A small network was shown many inputs. Here are its activations along a few directions, one row for each input.
In each table, some parts of the input vary, and every possible input appears once, in random order.
A made-up example of a description, with smaller parts first: one of 3 separate values, together with either a single point or one of 11 places along a line or (one of 4 places along a line, together with one of 5 places around a ring).
Shared parts are said once, and a part with two or three values counts as separate values.

Other details of the inputs shift rows strongly along two fixed directions, in all tables alike. That doesn't count.

Rows:
x1: 132 112 -96 -269 -505 58 625 -448 226 -287 390
x2: 102 89 -85 -68 -278 292 -418 -345 83 208 -483
x3: 105 88 -234 -145 -538 -1 394 -481 316 -289 499
x4: 512 86 105 -36 -350 110 -220 -289 -139 96 -577
x5: -148 -39 130 231 273 -198 191 298 185 27 341
x6: 351 229 112 -274 -279 -45 -119 -553 18 28 -542
x7: 250 1 166 147 12 108 -358 49 -128 233 -148
x8: -142 -249 -13 186 201 7 -15 383 4 22 370
x9: -232 -14 -39 71 307 -331 159 271 -114 123 196
x10: 111 90 98 74 115 82 -548 17 190 57 -203
x11: 104 -50 -211 -141 -282 88 465 -210 118 -154 568
x12: 228 211 152 -316 -306 191 -105 -485 32 -198 -609
x13: 22 -49 -88 163 220 84 -148 228 -158 179 259
x14: 237 83 154 128 -260 34 -591 -249 112 5 -385
x15: 123 -107 -264 -242 -471 132 435 -375 221 -316 436
x16: 187 256 42 46 -78 -68 -255 -241 -193 45 -585
x17: -40 -53 20 269 137 -44 -163 319 -121 201 235
x18: 28 49 167 307 151 -192 -182 192 1 146 -90
x19: 27 -121 -450 -140 -293 139 295 -184 27 -286 497
x20: 160 207 -98 -133 -413 22 -171 -549 -108 -272 -642
x21: 336 299 114 -107 -194 34 -215 -466 -37 -11 -665
x22: 94 22 233 174 -49 97 -573 83 -88 164 -276
x23: -324 -200 -232 26 -194 92 316 -46 271 41 386
x24: 269 202 42 142 -33 70 -570 -156 -43 187 -237
x25: 151 148 -338 -185 -438 75 289 -493 253 -254 462
x26: 242 222 316 -280 -19 51 -160 -260 -63 210 -478
x27: -137 -2 78 -5 299 141 -151 304 227 55 309
x28: -224 -127 101 196 232 -106 -81 296 342 -52 406
x29: -48 -72 -77 100 316 82 61 275 -17 135 493
x30: 40 -191 143 176 172 -2 -149 289 -80 53 -175
x31: 184 204 -224 -299 -465 228 266 -493 188 -178 392
x32: 336 72 99 -177 -165 166 -201 -344 -155 -74 -755
x33: -23 48 278 83 197 92 -116 212 133 216 241
x34: -334 -25 15 138 288 -79 -70 404 -296 -24 -157
x35: -8 -62 101 -82 357 -114 138 284 -143 227 -7
x36: 429 79 -44 -187 -299 297 -343 -430 36 -46 -353
x37: 230 57 283 72 -124 -19 -354 -248 220 -69 -491
x38: -98 -247 113 120 318 -47 179 394 80 3 212
x39: -157 -83 144 -9 126 70 51 226 313 -55 425
x40: -329 -195 159 254 212 47 -47 211 88 250 -157
x41: -25 41 -445 -412 -656 -154 544 -675 40 -500 127
x42: 34 -29 441 67 244 57 -240 209 185 87 -206
x43: -56 -68 -360 11 -310 -143 585 1 -30 -209 498
x44: 299 119 24 -39 -85 86 -164 -144 -322 95 -609
x45: 67 -90 -252 -424 -299 -38 546 -345 22 -276 124
x46: 55 47 140 288 87 -96 -354 145 49 193 64
x47: -538 -168 34 3 306 -50 159 158 -71 204 -4
x48: -245 -12 -168 157 280 -149 194 425 -315 53 90
x49: -233 -63 -162 194 224 -68 -165 300 102 -47 401
x50: -224 -132 -33 221 57 -208 112 200 127 -171 241
x51: -61 -11 -434 7 -204 29 329 -85 -76 -135 694
x52: 44 -21 242 188 10 -11 -356 162 -137 84 -366
x53: -223 -175 -240 -27 101 -42 390 204 -182 -230 185
x54: -220 -226 -30 -32 341 -148 137 393 -200 49 70
x55: -54 161 253 -23 286 29 -29 159 -90 142 -182
x56: 40 29 87 22 313 11 37 228 -198 136 -218
x57: -297 -13 98 71 73 136 -182 -120 -158 153 -595
x58: -129 -14 -35 42 256 -204 17 338 -322 213 -75
x59: -155 -27 -398 -66 -236 68 223 -44 -1 -229 571
x60: -260 -20 120 126 389 -155 -79 260 60 -94 -118
x61: -28 -133 81 127 303 -66 289 379 15 116 308
x62: -163 -31 285 -155 363 -58 -6 226 44 86 -82
x63: -120 -19 231 -28 340 -177 -191 121 61 59 -256
x64: 106 -17 -339 -327 -366 -100 568 -282 -155 -166 155
x65: -364 -100 -9 2 282 -189 96 399 -251 39 79
Description of these inputs: one of 5 places along a line, together with either a single point or (one of 2 separate values, together with one of 6 places around a ring).
Changing only the place on the line of 5 turns x45 into x36. The same change can be made to x47. Which row results? -> x2
Changing only the place on the line of 5 turns x1 into x26. The same change can be made to x5. Which row results? -> x6
Which other rows does x12 become when the place on the ring of 6 takes its other values? List them by row number. -> x20, x32, x34, x53, x60
Which other rows does x31 become when the choice among 2 separate values takes its other values? List them by row number. -> x27
Which other rows does x19 become when the choice among 2 separate values takes its other values? List them by row number. -> x13

Rows:
x66: -113 -36 -444 65 -307 -33 263 -86 71 -199 685
x67: 16 -86 -198 2 -230 80 320 -50 213 -150 584
x68: -125 21 168 -27 355 -81 15 251 -268 186 -348
x69: 55 127 454 67 253 -7 -520 2 76 189 -717
x70: 53 31 -54 -201 -227 54 277 -240 289 -220 328
x71: 263 88 -153 -25 -446 38 102 -366 183 -167 345
x72: 265 46 111 -176 -360 147 -49 -385 264 -150 -193
x73: -400 -109 160 216 691 -324 108 740 -266 205 -9
x74: 93 -16 -328 -11 -448 169 77 -289 36 -168 295
x75: 177 76 -241 -59 -294 -56 34 -231 -294 -147 -233
x76: 49 40 475 11 217 80 -516 -46 100 203 -773
x77: -194 -113 154 25 363 -140 20 295 -248 194 -364
x78: 100 51 -63 125 16 169 -380 27 -40 175 36
x79: -636 -275 -311 184 661 -260 599 876 -255 9 866
x80: 308 100 -105 -109 -368 169 -33 -373 123 -14 124
x81: -31 -101 58 179 302 -58 -227 338 -376 185 -326
x82: -56 85 71 -272 -163 57 146 -354 185 -141 -150
x83: 174 71 246 6 -15 -3 -235 -107 208 10 -150
Changing only one part turns x70 into x72. The same change can be made to x82. Which row results? -> x76
What do these inputs look like to the network? -> one of 3 separate values, together with one of 6 places around a ring
Which other rows does x67 become when the choice among 3 separate values takes its other values? List them by row number. -> x71, x80
Which other rows does x73 become when the place on the ring of 6 takes its other values? List them by row number. -> x66, x69, x71, x75, x83
Which other rows does x77 become when the choice among 3 separate values takes its other values? List them by row number. -> x68, x73
